Each row below holds a small network's activations on one input, seen along a few directions.
In each table, some parts of the input vary, and every possible input appears once, in random order.
A made-up example of a description, with smaller parts first: line(4) and (point or line(9) or (values(3) and ring(8))).
Shared parts are said once, and a part with two or three values counts as separate values.
In the rows, 128 means zero.

Other details of the inputs vary at random and push rows far along two fixed directions, the same in every table; ignore that.

Table:
x1: [149 231 131  84 176 151  67 186 165 135 117  95 117 165 159 109]
x2: [160  99 147 154 138  99 131  91 154 172 127 126 132 133 112 112]
x3: [127 127 133 155 115  94 161 100 138 165 129 103 108  79 155 147]
x4: [102 122 126 115 129 150 132 133  97  83 138 149 151 133 107  81]
x5: [107  96 122  95 133 168 116 145  86  64 130 166 162 167  88 100]
x6: [128 225 147  69 190 147  80 175 159 132 117  80 118 149 168 109]
x7: [113  89 121  94 128 154 129 122  96  78 139 145 175 161  97 144]
x8: [119 141 115 115 111 141 120 133 113  88 140 134 163 153 110 102]
x9: [136 110 115 150  95 115 138 117 127 131 133 137 131 123 119 146]
x10: [107  83 119  89 118 154 133 121  85  64 138 146 184 162  91 129]
x11: [123 115 134 148 112 103 156 102 132 153 127 110 115  95 145 150]
x12: [126  46 121 169 101 120 157 101 107 139 126 170 112 109 107 168]
x13: [124 178 140 102 169 146  96 169 141 128 115 121 102 139 145  99]
x14: [155 181 128 175 119  85 137 124 177 201 123  91  75  77 178 142]
x15: [124 112 134 169 116 107 152 116 136 165 118 133  83  86 145 133]
x16: [148  93 112 165  97 111 142 110 134 152 131 143 120 119 123 178]
Each input here is: point or (values(3) and line(5)).
- Which other rows does x12 become when the values(3) part takes its other values? List them by row number. => x7, x16

Table:
x17: [135 210 148  89 184 120 106 156 167 168 114  63  90 104 195 139]
x18: [122 126 132  81 135 153 100 138 119  84 128 133 176 193  95 108]
x19: [131  93 127 160 114 109 142 124 122 154 113 142  85 105 134 157]
x20: [134 130 115  84 145 163 101 142 105  76 141 142 179 177 103 110]
x21: [137  84 118 157 109 114 146 112 121 147 135 150 121 103 113 166]
x22: [124 105 137 159 119 116 157  98 137 158 128 127 117 107 130 123]
x23: [130  46 135 165 107 104 156  94 112 141 121 155 116 111 110 154]
x24: [141 165 131 135 155 134 119 158 158 174 112 114  78 112 165 143]
x25: [126 118 114 169  88 114 150 103 125 133 138 135 125 110 132 147]
x26: [102  80 108 130  95 151 158 117  81  74 143 164 168 133  90 104]
x27: [111 150 141  80 159 141 124 133 123 101 128 100 152 138 138 127]
x28: [109  94 128 169  91 107 155 106 113 130 123 148 103  99 128 133]
x29: [111 107 129 102 130 142 123 129  91  74 134 146 158 144 101  79]
x30: [124 151 115  96 129 157 111 140 101  76 142 132 179 157 106  91]
x31: [126 100 141 158 121 100 147 105 128 147 120 130 109 101 131 119]
x32: [138  66 110 163  74 103 153 108 118 136 125 147 123 117 114 175]
x33: [161 194 147 113 168 114  89 160 186 178 105  88  94 137 170 135]
x34: [123  98 127 171  98  98 159 110 117 148 120 137  92  89 134 135]
x35: [146 187 138 109 176 146  99 171 161 166 110 108  91 122 165 125]
x36: [113  81 125 117 124 145 132 110 103  94 146 159 172 164  77 128]
x37: [146 174 142 118 176 128 102 150 166 162 125 110 107 132 147 132]
x38: [123  97 121  96 140 164 123 136 102  85 135 155 162 154 101 109]
x39: [117  84 127  96 135 151 116 134  88  73 130 159 157 159  92 105]
x40: [127  74 128 175  90  94 164  97 109 148 121 145 103  80 123 138]
x41: [128  98 122 158 105 120 159 111 119 142 129 139 121  90 127 128]
x42: [147 210 151 118 155 108  99 145 185 179 111  76  97 133 168 110]
x43: [132 208 148 120 175 132  85 176 172 169  99 103  56 126 181 129]
x44: [141 156 135 135 148 122 130 134 152 163 123 110 100  98 159 110]
x45: [108  35 117 122  96 146 142 114  62  65 133 182 169 146  70 125]
x46: [147 109 112 164 106 113 143 116 131 157 127 133 109 113 136 174]
x47: [133 163 156 116 174 129  98 146 157 163 106 107  87 142 149 119]
x48: [133 109 115 157  81 100 150 114 126 134 127 127 122 109 126 140]
x49: [104 121 113 111  91 145 123 131 103  62 138 143 172 160  99 104]
x50: [116 161 149 107 157 120 129 122 149 155 118  80 112 118 161 147]
x51: [133 109 121 107 135 151 117 124 110  89 139 144 178 170  98 124]
x52: [134 109 117 155 116 115 142 125 130 151 134 142 107 110 125 165]
x53: [129 194 138  70 160 150  84 164 141  88 127 103 166 176 126  69]
x54: [128 172 141 111 151 116 128 140 146 162 116  82  97  92 176 157]
x55: [138 121 143 147 145 125 135 118 156 178 117 121  94 119 142 146]
x56: [137 139 114 154 107 116 142 120 128 140 134 122 122 112 137 135]
x57: [142 165 132 136 147 109 123 132 154 162 135 110 105 101 150 119]
x58: [120 158 115  99 138 167  96 153 119  85 135 137 155 175 120 123]
x59: [141 129 124 142  99 105 134 123 134 141 124 118 124 109 133 130]
x60: [121  82 115 130 100 137 147  96  91  75 150 151 194 150  84 109]
x61: [137 212 150 125 175 117 104 144 181 182 126  85  92 121 162 108]
x62: [147  82 119 151  90 105 141 114 125 144 121 140 125 115 120 167]
x63: [136  79 132 153 126 124 151 108 131 150 124 145 121 114 123 149]
x64: [100 101 115 110 121 173 125 140  98  73 134 165 159 160 100 120]
x65: [ 95 206 137  61 167 164  98 170 128  89 126  94 138 152 157 118]
x66: [122 184 129 141 136 121 120 143 155 150 133 116 100 111 153 124]
x67: [116 150 120  87 126 160  92 161 121  76 126 136 157 181 114 118]
x68: [132 159 119  93 143 151 107 138 115  85 143 123 170 157 117  87]
x69: [130  71 129 179 101 104 175  85 128 155 130 140 121  86 124 137]
x70: [118 125 125 114 122 144 127 110 109  92 144 132 179 164  98  98]
x71: [113 106 121 166  97 124 160 110 124 135 130 145 113  99 133 134]
x72: [119 141 131 129 126 110 149 128 132 153 123  96 100  92 167 170]
x73: [143  66 118 168 106 100 156  96 127 157 138 150 114  95 116 172]
x74: [139 179 130  56 166 160  71 176 135  89 123 115 158 185 125  94]
x75: [132 126 133 150 129 108 142 111 140 147 139 125 127 107 126 125]
x76: [101 132 143  94 145 149 113 131 104  83 129 134 158 167 101  70]
x77: [129 119 118 168 102 102 156 114 130 153 139 133 108  91 130 144]
x78: [108 170 121  87 156 171  89 168 125  84 138 140 148 172 115 112]
x79: [146  68 110 168  89 112 154  97 111 143 133 150 133 109 114 175]
x80: [137 121 124 166 110 100 150 112 135 163 137 128 108  82 133 142]
x81: [128 147 130  88 154 162  99 137 122  96 135 129 170 189 106 111]
x82: [151 139 129 144 114  93 130 120 153 161 121 106 109 103 150 131]
- Changing only one part turns x50 into x54. The same change can be made to x42. Which row results? => x59
- What is each input in this table made of? => line(6) and (point or (values(2) and line(5)))
- Which other rows does x78 become when the values(2) part takes its other values? List them by row number. => x66
- List by row number the other rows that have the line(6) part in common with x19. => x24, x26, x32, x34, x46, x48, x52, x56, x72, x77
- Which other rows does x79 become when the line(5) part takes its other values? List them by row number. => x21, x35, x45, x62

Table:
x83: [146 188 137 144 134 103 115 135 165 168 120  95 101 111 162 105]
x84: [141 222 135 119 155 122 108 151 170 162 128  82 111 117 172 105]
x85: [178  73 126 161 128 109 124 118 159 195 108 142  83 127 133 225]
x86: [130 195 142 119 170 138  93 178 157 158 104 112  69 123 171 111]
x87: [145 174 150 136 154 103 120 126 167 178 120  92 103 111 156  96]
x88: [147 183 141 140 152 107 120 128 167 174 127  96 104 108 158 101]
x89: [ 95  37 106 143  83 148 168 105  68  72 143 185 158 123  82 143]
x90: [104 180 128  52 147 162 103 148 106  52 144 102 201 176 116  79]
x91: [155 158 123  60 159 168  68 147 139  77 140 123 208 232  84 117]
x92: [ 90  32 114 126  85 141 171  98  63  69 138 167 161 124  90 159]
x93: [140 100 116 195  66  69 178  80 140 173 135 116 107  64 145 172]
x94: [131  64 131 198 108  94 170  96 130 186 119 152  70  67 139 169]
x95: [ 98 144 140  61 180 185  91 174  99  63 124 148 156 183 102  61]
x96: [ 92  42 103 138  72 142 164 109  62  64 141 180 159 125  83 149]
- Changing only one part turns x90 into x92. The same change can be made to x88. Which row results? => x94
- What is each input in this table made of? => values(2) and (point or line(6))
- Which other rows does x89 become when the values(2) part takes its other values? List them by row number. => x84
